A small network was shown many inputs. Here are its activations along a few directions, one row for each input.
In each table, some parts of the input vary, and every possible input appears once, in random order.
A made-up example of a description, with smaller parts first: one of 6 places along a line, together with either a single point or one of 9 places around a ring or (one of 3 separate values, together with one of 8 places around a ring).
Shared parts are said once, and a part with two or three values counts as separate values.

Other details of the inputs vary at random and push rows far along two fixed directions, the same in every table; ignore that.

A family of inputs:
r1: [-23 -19  13  54  27  47  54  13  38  44  -6 -72 -12 -14]
r2: [ 25   1  17  -5  -8 -25 -26  -1 -65 -36  31  76  36  17]
r3: [ 41  29  21 -31 -11 -18 -56  24 -35 -35  27  43   7  23]
r4: [ -8  59  35 -30 -43  60  16  31 -48 -30  10 -67  16  22]
r5: [-42 -23  -3  34  51  64  50  -2  26  23 -16 -53  13 -31]
r6: [  8 -32 -46  -2  32 -47  -5 -21  58  16 -36  56 -22   4]
r7: [-10  53  43 -35 -47  57   9  19 -37 -36  17 -77  24  18]
r8: [-15 -37 -35  -3  34 -37 -42 -34  26  41 -20  39 -13 -49]
r9: [-45  -3  -6  34  49  48  63   8  54   2 -38 -68   3   7]
r10: [-40  35  35  -8 -49  52  24   0 -62 -43  27 -56  46  -6]
r11: [ 49   7  35  16 -33 -43 -22  13 -51 -20  40  64  10  22]
r12: [ -7 -12 -21  17 -13  34  84   0  24  60  -2 -49 -26 -12]
r13: [ 28   4  38  16 -47 -37 -53  13 -47 -31  38  44  -1  11]
r14: [ 18 -34 -48  -1  38 -55   2 -22  50  18 -38  52 -15   8]
r15: [ 34  20  64   3  28  -1 -77  29 -24 -54  20  37  21  27]
r16: [ 23 -37 -33  22  14 -50 -22 -15  39  56   3  37 -39 -23]
r17: [ 21  13  39  19 -48 -40 -62  14 -46 -23  31  40   6   9]
r18: [ 11  20   6   0 -18 -39 -33  10 -26 -66  10  55  14  36]
r19: [  2   4 -28 -32  15  54  65   8  33  50 -21 -57 -20  -1]
r20: [-36 -14 -45  -1  16  46  67 -13   6  39  -6 -48  -4 -23]
r21: [-28 -13 -13  18 -24  28  44 -15  35  56  -8 -87 -17 -27]
r22: [-30  46  18  -3 -44  39  51  18 -41 -68   1 -52  19  33]
r23: [ 58  22  27 -35  -5 -22 -37  22 -39 -29  21  52  17  31]
r24: [-40  56  21  -1 -46  37  44  16 -39 -60  -5 -56  21  31]
r25: [ -9 -48 -37  -6  36 -35 -33 -33  25  34 -13  42 -18 -45]
r26: [  4 -47 -42  -5  38 -28 -13 -29  27  44 -10  63 -11 -28]
r27: [-15 -24 -29  -4  23 -58 -41 -41  68  10 -36  21 -18 -18]
r28: [ 25 -28 -28 -31  35 -30 -50 -13  49  40 -23  22 -37 -22]
Description of these inputs: one of 4 separate values, together with either a single point or one of 6 places along a line.
Question: The inputs of r14 and r11 match in every part but the choice among 4 separate values. If r27 is changed in the same way as r14 into r11, which row does it become?
Answer: r21
Question: Which other rows does r25 become when the choice among 4 separate values takes its other values? List them by row number.
Answer: r13, r22, r28

A family of inputs:
r29: [-12 -12   6  23  13  18   8   3  19  20  -1 -23  -9 -14]
r30: [-35  19 -11  -8  20  67  74   9  19   2 -32 -81   7   9]
r31: [  2 -15 -34 -20  -4   8  35 -15  35  60 -19 -35 -27 -19]
r32: [  5 -23 -25 -17  25 -29 -35 -22  48  28 -19  12 -21 -21]
r33: [ 19 -25 -38 -24  10 -31 -24 -17  29  50 -11  20 -32 -24]
r34: [-11 -34 -26   7  29 -35 -23 -29  38  15 -17  28  -9 -23]
r35: [ -1 -17 -18  14   5 -37 -10 -14  10   3  -6  32  -6  -5]
r36: [-38  -5 -14   7  13  19  24 -14  17   6 -24 -35   4 -14]
r37: [ 15  22  41  10 -35  20  -7  24 -65 -24  44   3  19  10]
r38: [-12 -18 -13  13   8 -28 -19 -15  15  -3  -9  30  -6 -12]
r39: [ 39  11  58  12 -33 -32 -60  17 -61 -35  49  65  22  14]
r40: [ 34  14  54  21 -21 -33 -63  23 -53 -46  41  58  20  21]
r41: [ 17 -21 -31 -11  17 -40 -25 -15  42  37 -18  19 -30 -12]
r42: [ 11  21   8  -3  -5   6  20  17 -18 -29   3   3  10  32]
r43: [ -2 -17 -23 -18  30 -26 -42 -20  48  27 -29   7 -19 -22]
r44: [-22  31   9  -7  -3  64  67  18 -11 -29  -4 -65  20  26]
r45: [-18 -10 -22   7 -13  13  50 -14   6  29  -5 -24  -2 -12]
r46: [ 16  17   9 -11 -16   8  23  12 -24 -18   9   9  13  26]
r47: [  5 -21 -26 -11  21 -30 -33 -16  47  31 -20  17 -29 -19]
r48: [ -9  28  -5 -13 -21  63  79  21 -30  -8   4 -56   9  23]
r49: [ -5  28  56  13 -14  23 -25  22 -45 -47  23 -10  32  12]
r50: [ 23  12  61  14 -13 -24 -74  16 -46 -58  41  52  30  14]
r51: [  1 -18 -22   2  -3 -28 -10 -15  -5  15   6  34  -7 -16]
r52: [-23  33   7  -2  -9  64  71  23 -13 -26  -6 -61  12  27]
Question: The inputs of r51 and r45 match in every part but one. If r33 is changed in the same way as r51 into r45, which row does it become?
Answer: r31
Question: What do these inputs look like to the network?
Answer: one of 4 separate values, together with one of 6 places along a line
Question: Which other rows does r52 become when the place on the line of 6 takes its other values? List them by row number.
Answer: r30, r42, r44, r46, r48
Question: Which other rows does r40 become when the choice among 4 separate values takes its other values? List them by row number.
Answer: r35, r41, r42
Question: Which other rows does r38 become when the choice among 4 separate values takes its other values? List them by row number.
Answer: r29, r47, r52

A family of inputs:
r53: [ 35  -9  14 -11   7 -52 -74  -1  12  -4   4  52 -13   2]
r54: [  0 -12  19  11  19 -44 -81  -8  11 -13   3  50   4 -18]
r55: [  5  32  21 -13 -12   8   6  12 -26 -56   3  10  29  38]
r56: [  2  31  25 -14 -11   9  -2  15 -25 -61   7   1  20  30]
r57: [-38  -8  -6  12  16  44  40  -3  21   7 -19 -60   1 -13]
r58: [-10 -21 -39  -6  69 -19 -15 -18  79  18 -55  12 -20  -9]
r59: [-16   6 -31 -17  -8  34  56  -3   4  20 -19 -51 -10   0]
r60: [ -5   6  -1 -17   4  48  39   9  17  28 -11 -65 -10  -4]
r61: [ 20  13  29  10 -44  14   7  18 -61  -5  47  11  11   4]
r62: [  8  31  16 -17 -17   5   5  11 -34 -51  14   6  25  32]
r63: [ 12  15  31  19 -46   2   1  15 -55 -13  35  -2  11   8]
r64: [-12  18  34  15  -6  12   1  15 -29 -57  15   0  27  18]
r65: [ -7  19  36   9 -31  11  -6   4 -41 -28  27  -6  29   4]
r66: [-25  11 -12  -7  22  41  55   2  34  -9 -36 -51   2  13]
r67: [-45   3  -6  21  35  44  45   6  33  -6 -33 -52   9   2]
r68: [ 26 -35 -44 -18  26 -26  -5 -16  44  76 -20  12 -38 -28]
r69: [ -3 -47 -52  18  31 -33  16 -26  45  54 -14  31 -30 -28]
r70: [ 54 -12  -5 -20 -13 -50 -51   1 -13  21  23  74 -17  -4]
r71: [-33  -4 -11  19  21  37  61  -3  22   6 -22 -43  13   4]
r72: [-21 -36 -34  18  65 -21 -15 -18  68  26 -35  10 -18 -27]
r73: [ -1  15  24  11 -53   4   7   5 -56 -16  39   9  16   1]
r74: [  6  31  28 -21 -37   7  -8   8 -38 -33  19  -5  23  17]
r75: [-14  -8  -4  19  -7  36  47  -3   9  38   4 -62  -5 -13]
r76: [ -2   6 -13 -11 -13  35  47   3  13  34  -5 -62 -11   2]
r77: [ 26 -36 -51 -10   3 -34   3 -17  48  77 -11  18 -47 -24]
r78: [ 10 -35 -62 -13  26 -35  16 -24  51  51 -22  29 -37 -15]
r79: [-23   9  -5 -16  -5  39  38  -5  22  15 -19 -68  -6  -7]
r80: [ -6 -45 -47  17  40 -35   9 -26  46  48 -24  22 -24 -27]
r81: [  1   6 -11 -20  -2  44  47   7   9  39  -4 -59  -6  -3]
r82: [ -1  29  28 -18 -17  17 -14  15 -30 -56   6  -5  19  24]
r83: [  8 -37 -60 -18  21 -28   4 -25  47  56 -24  24 -38 -22]
r84: [ 27 -23  28  11  21 -38 -74  -1   3   1  15  57  -3 -16]
r85: [ 37 -26   2  18 -21 -58 -51  -6 -13  20  32  72 -16 -13]
r86: [  7  31  14 -12 -21   0  13  14 -38 -48   1  15  21  37]
r87: [-15   8 -23 -17 -24  27  54  -5   4  33 -12 -57 -10  -9]
r88: [-22  23  33  11  -4  24 -20  18 -30 -54   9 -11  26  11]
r89: [ -4  12  17  11 -38   9   9   9 -56 -29  32  14  16  11]
r90: [-30  -5 -17  15  15  34  60  -5  15  11  -9 -48   8  -4]
r91: [-31  17  -9 -15   4  43  30  -2  24  12 -22 -71  -5  -8]
r92: [ -9  15  27   9 -18  16  -5   8 -41 -41  20  -1  30  13]
r93: [ 24  29  21 -12 -52  -1   0  20 -49 -17  26  -2   5  22]
r94: [-28  -8 -22  22   2  32  77  -3   6  19 -11 -30  -2   2]
r95: [ 34 -11  -9 -20 -21 -61 -53 -12  -7   9  15  73 -13  -7]
r96: [  5 -19  16  20  36 -46 -57  -6  19 -34 -11  69  12   4]
r97: [-13  19  44  11 -25  14 -12   7 -32 -37  20 -12  24   2]
r98: [ -5  24  44  21 -19  18 -23  20 -32 -33  24 -18  15  10]
r99: [-20   6 -24 -19   4  41  49  -5  15  13 -19 -56  -1   2]
r100: [ 34 -23  18   8  14 -43 -67  -5  -5  12  22  63   1 -14]
r101: [ 16   1  -3 -13  35 -49 -69  -4  20 -36 -12  61  -2   9]
r102: [ 32  -2  15 -18  24 -38 -84   6   9  -4   2  53  -9  -2]
r103: [ 15 -24  -3  11   8 -53 -57 -13 -10  -6   6  70   0 -10]
r104: [ -7  -9  -8  13  -6  40  54   1  -5  49   4 -54 -10 -21]
r105: [ -2  24  48  12 -10  27 -22  24 -36 -30  25 -14  18   5]
r106: [  1 -46 -18  21  36 -23 -21 -21  62  57 -17   0 -32 -36]
r107: [ 17 -21   5  12  -6 -59 -59 -17 -11   7  13  65  -1 -19]
r108: [-31  15 -18 -15  18  48  31   2  25  -1 -29 -64  -4   0]
r109: [ -7  19  24  19 -17   4  15  12 -44 -46  11  15  29  26]
r110: [  7 -32 -59 -13  36 -36   9 -24  52  45 -33  22 -32 -15]
r111: [ 10  28  10 -11 -30   2  20  14 -41 -42  12  24  15  37]
r112: [  7  37  35  -9 -24  14 -26  25 -31 -37  17 -16  10  25]
Question: The inputs of r92 and r99 match in every part but one. If r67 is changed in the same way as r92 into r99, which row does it become?
Answer: r58
Question: The inputs of r93 and r63 match in every part but one. If r66 is changed in the same way as r93 into r63, which row does it become?
Answer: r96
Question: What do these inputs look like to the network?
Answer: one of 2 separate values, together with one of 5 places along a line, together with one of 6 places along a line
Question: A walk changes only the place on the line of 6. It starts at r104 and steps to r63. List the rest of the walk in order.
Answer: r107, r103, r80, r109
Question: Which other rows does r74 become when the choice among 2 separate values takes its other values? List them by row number.
Answer: r65
Question: Which other rows does r112 become when the place on the line of 5 takes its other values? List them by row number.
Answer: r53, r76, r77, r93
